j68: -2 -15 41 -39 -15 49 42 -43 -7 -70 10 28 -16 20 35 49 -39 64 -35 39 8 11
 -21
j715: 34 -5 15 -35 1 16 15 -5 -28 -39 -9 23 -28 -16 23 13 -23 49 -22 27 1 12 8
j541: 97 3 -5 -53 21 -11 -5 37 -11 -30 -38 33 -11 -69 21 -11 -20 65 -23 31 -6
 22 45
j581: -47 3 -9 37 -6 -8 -9 -6 37 34 16 -24 34 28 -22 -4 21 -50 21 -26 1 -14
 -17
j93: -2 8 -23 24 8 -27 -24 23 6 41 -4 -17 11 -9 -21 -27 23 -38 21 -12 -4 -7
 10
j897: -77 12 -36 82 -2 -39 -37 13 64 94 21 -54 65 36 -54 -33 55 -116 53 -64 -3
 -29 -16
then: 23 -38 => 21
count j541: -11 => 4
then: -2 8 => -23

j682: -80 -37 -46 -78 -21 -7 -72 -74 21 -64 -80 -63 -52 0 11 -39 -67 -51 -42
 15 -76 -26 -54 -4 -26 13 34 -25 -4 11 -38 -91 -4 17 -18 -8 -12 -20 -39
 -26 -59 -5 -7 -52 -40 8 -29 -69 -5 37 -18
j184: 82 0 51 45 51 -5 63 35 11 43 82 90 -40 75 -3 4 34 -1 -4 0 73 -9 -10 75
 -9 -6 12 82 12 49 90 74 12 -4 93 74 53 62 -11 -10 15 -7 -4 33 -9 48 12
 72 95 8 21
j483: -22 -25 -11 -36 8 -5 -24 -37 30 -26 -22 -7 -39 43 10 -25 -32 -35 -30 16
 16 -20 -39 38 -20 16 16 21 4 41 -39 -33 4 16 35 34 18 14 -30 -39 -34 10
 -5 -23 -30 36 -15 -18 50 44 -4
j886: 10 -25 -32 -35 -31 16 -23 -45 7 11 -32 -15 -43 27 -10 -33 -40 -45 -41 -4
 -32 -34 -54 11 -43 -16 11 10 -3 23 3 -43 -3 -11 21 20 9 6 -44 -36 -42
 -21 -15 -29 -42 21 -20 11 31 5 -7
count j483: -38 => 0
then: -26 13 34 -25 -4 11 -38 -91 -4 => 17
then: 16 -20 -39 38 -20 16 16 21 4 41 => -39
count j886: 11 => 4
then: 10 -25 -32 -35 -30 16 16 => -20
count j886: 12 => 0

j382: -42 51 -15 0 14 2 32 25 49 -90 37 -56 -30 -25 -63 58 -10 -74 16 -17 33
 62 -19 -47 -41 10 -22 46 14
j506: 16 34 33 62 -19 -47 -42 -93 3 -50 15 35 -33 -50 -40 -4 -19 -3 -26 -30 2
 -23 -35 36 -23 73 43 73 -26
j344: -70 1 -35 82 34 52 40 -66 17 21 -25 9 9 -58 -54 -105 40 24 26 -1 39 -14
 -3 44 -44 10 52 -45 62
count j506: 35 => 1
then: 16 -17 33 62 -19 -47 -41 10 => -22
then: 10 52 => -45
then: 9 -58 -54 => -105
count j506: -22 => 0

j222: -5 -19 15 -11 38 8 23 -68 -66 7 -58 -21 -44 37 35 -38 -6 -15 32 8 5 6 2
 -32 33 39 -20 -11 -109 12 -3 -11 -10 -10 -41 6 -10 18 -5 24 -50 -40 -18
 1 -24 -2 -13 -27 -3 17 -2 32 -4 -25 -10 61 -13 47 -67 -75 -11 -22
j574: 4 -7 6 2 41 2 25 -60 -48 6 -44 -23 -34 32 35 -32 -8 -15 31 7 -5 15 9 -25
 22 33 -12 -7 -86 17 3 1 -2 0 -32 18 -17 17 -31 21 -53 -7 -20 1 -26 -7
 -6 -24 2 1 -1 21 -9 -29 -1 56 -8 46 -49 -68 -12 -31
j206: 1 -21 4 0 39 -3 26 -60 -50 5 -44 -23 -36 31 34 -32 -6 -17 28 4 -1 18 8
 -26 23 34 -10 -7 -89 17 3 -7 -4 -10 -35 14 -17 20 10 18 -50 -36 -18 -2
 -31 -3 -6 -24 4 7 -3 23 -6 -29 3 54 -9 47 -43 -67 -11 -29
j23: -114 12 0 -18 25 -17 23 -53 -53 0 -53 -18 -52 24 31 -33 2 -20 21 -6 16
 21 -6 -28 30 33 -7 4 -102 13 0 -33 -26 -33 -46 -2 -15 13 5 8 -39 -39
 -12 -11 -40 6 -12 -28 5 33 -10 38 2 -26 8 41 -12 51 -37 -59 -7 -12
j528: -9 -15 15 -20 36 10 20 -61 -73 9 -64 -16 -46 32 34 -33 -2 -15 30 6 14 6
 2 -34 35 35 -22 -7 -114 11 -7 -18 -20 -10 -41 6 -2 14 -6 18 -50 -35 -18
 -5 -26 4 -14 -26 -9 20 -4 41 -3 -25 -9 61 -21 43 -67 -75 -11 -16
j597: -9 -15 15 -20 36 10 20 -61 -73 9 -64 -16 -46 32 34 -6 -2 -15 30 6 14 6 2
 -34 35 35 -22 -7 -114 11 -7 -18 -28 -33 -46 -7 -20 21 17 1 -17 18 -6
 -34 -26 -53 10 -28 5 33 -10 41 2 -26 8 39 -13 51 -37 -57 -6 -12
-9 -15 15 -20 36 10 20 -61 -73 9 -64 -16 -46 32 34 -6 -2 -15 30 6 14 6 2
 -34 35 35 -22 -7 -114 11 -7 -18 -28 -33 -46 -7 -20 21 17 1 -17 18 -6
 -34 -26 -53 10 -28 5 33 -10 41 2 -26 8 39 -13 51 -37 -57 -6 -12 => j597
then: 2 41 2 25 -60 -48 6 -44 -23 -34 => 32
then: 18 -17 17 -31 21 -53 -7 -20 1 -26 -7 -6 => -24
count j574: 23 => 0
then: 1 -26 -7 -6 -24 2 1 -1 21 -9 => -29
-9 -15 15 -20 36 10 20 -61 -73 9 -64 -16 -46 32 34 -33 -2 -15 30 6 14 6
 2 -34 35 35 -22 -7 -114 11 -7 -18 -20 -10 -41 6 -2 14 -6 18 -50 -35 -18
 -5 -26 4 -14 -26 -9 20 -4 41 -3 -25 -9 61 -21 43 -67 -75 -11 -16 => j528
count j574: -7 => 4

j688: -5 -95 -5 -45 -96
j403: 50 30 16 86 31
j138: 29 -100 -95 -45 -95
count j688: -4 => 0
count j688: -96 => 1
count j138: 29 => 1
then: -95 -5 => -45
then: -5 -95 => -5

j510: -31 -4 20 9 21 -14 34
j951: 32 -8 -3 -53 0 13 -29
j271: -18 -43 -14 -8 -14 19 27
j17: -15 -21 -54 -73 41 -50 -37
j698: -6 -28 49 57 -31 63 0
j893: 30 27 3 -2 -11 -23 43
j742: 30 92 3 -2 -11 -23 43
j91: -48 42 55 -30 51 -43 5
j134: 10 -27 -5 121 -2 5 6
j121: -50 6 -50 -50 63 -68 0
j36: 99 99 -7 -7 -62 99 -7
count j121: -50 => 3
count j36: -8 => 0
count j134: 10 => 1

j624: 17 13 13 -30 8 30 -7 -1 3 8 -27 -22 -29 -16 -15 46 37 60 -7 -4 12 1 8 12
 42 47 8 -24 -1 27 35 45 -2 -30 -23 22 37 -33 30 -7 -54 -36 6 -13
j164: 11 23 13 7 11 56 44 -14 -28 29 7 27 -60 -2 15 -3 52 46 11 9 -13 -22 44
 -22 67 53 -12 -9 -7 -12 11 10 18 7 31 -34 56 -33 14 -67 41 -40 13 15
j98: 3 8 13 -17 7 36 6 6 10 7 -14 -10 -29 -15 -5 36 29 57 6 13 -7 6 -18 8 38
 42 12 -25 0 28 33 46 -3 -31 -22 22 36 -33 -18 -8 -55 -36 3 -15
j958: 17 13 13 -30 8 30 -7 -1 3 8 -27 -22 -29 -16 -15 46 37 60 -7 -4 12 1 -20
 20 46 61 19 -19 -1 30 41 50 4 -25 -31 21 30 -33 32 9 -54 -39 6 -14
j746: 3 40 13 20 1 36 28 -39 -52 10 16 23 -28 -4 -7 -18 54 9 28 4 8 -46 87 -42
 38 75 -9 25 15 -16 -13 -10 59 42 52 -61 36 -33 -4 -40 98 -33 29 28
j358: 47 13 -22 -1 27 35 45 -2 11 -1 -21 -23 -16 -17 17 43 26 54 -10 -26 2 6
 -25 14 28 47 20 -20 7 38 35 52 2 -33 -35 31 28 -33 29 15 -67 -35 7 -19
then: 47 8 -24 -1 27 35 45 -2 => -30
count j164: 11 => 4
then: 61 19 => -19
count j98: -17 => 1
count j624: 8 => 4

j175: 34 -1 35 35 -1 35 60 35
j569: 45 -28 -41 -27 -55 -27 31 45
j970: 59 -6 16 59 59 16 -54 59
j170: 20 -48 93 -36 17 85 -48 67
count j970: 16 => 2
count j175: 35 => 4
count j569: -27 => 2
then: -41 -27 -55 -27 => 31
count j970: 59 => 4
count j175: 34 => 1

j285: 7 5 -108 -8 -8 -12 1 13 15 25 -5 -11 42 2 -59 -25 -41 -8 -27 -4 -44 73
 -8
j281: -31 -30 24 -8 -8 -12 1 13 15 25 -5 -11 42 7 3 -108 30 18 57 -14 37 5 -69
j239: -108 30 -4 55 -14 37 5 -4 15 22 -5 -11 42 2 -59 -25 -41 -8 -27 -4 -41
 -11 -8
j8: -62 -10 30 -18 -18 2 -31 74 37 -19 74 52 26 7 3 -108 30 18 57 -18 37 5
 -69
count j8: 74 => 2
7 5 -108 -8 -8 -12 1 13 15 25 -5 -11 42 2 -59 -25 -41 -8 -27 -4 -44 73
 -8 => j285
-62 -10 30 -18 -18 2 -31 74 37 -19 74 52 26 7 3 -108 30 18 57 -18 37 5
 -69 => j8
then: -108 30 18 57 -14 37 5 => -69
-108 30 -4 55 -14 37 5 -4 15 22 -5 -11 42 2 -59 -25 -41 -8 -27 -4 -41
 -11 -8 => j239
count j239: -4 => 3

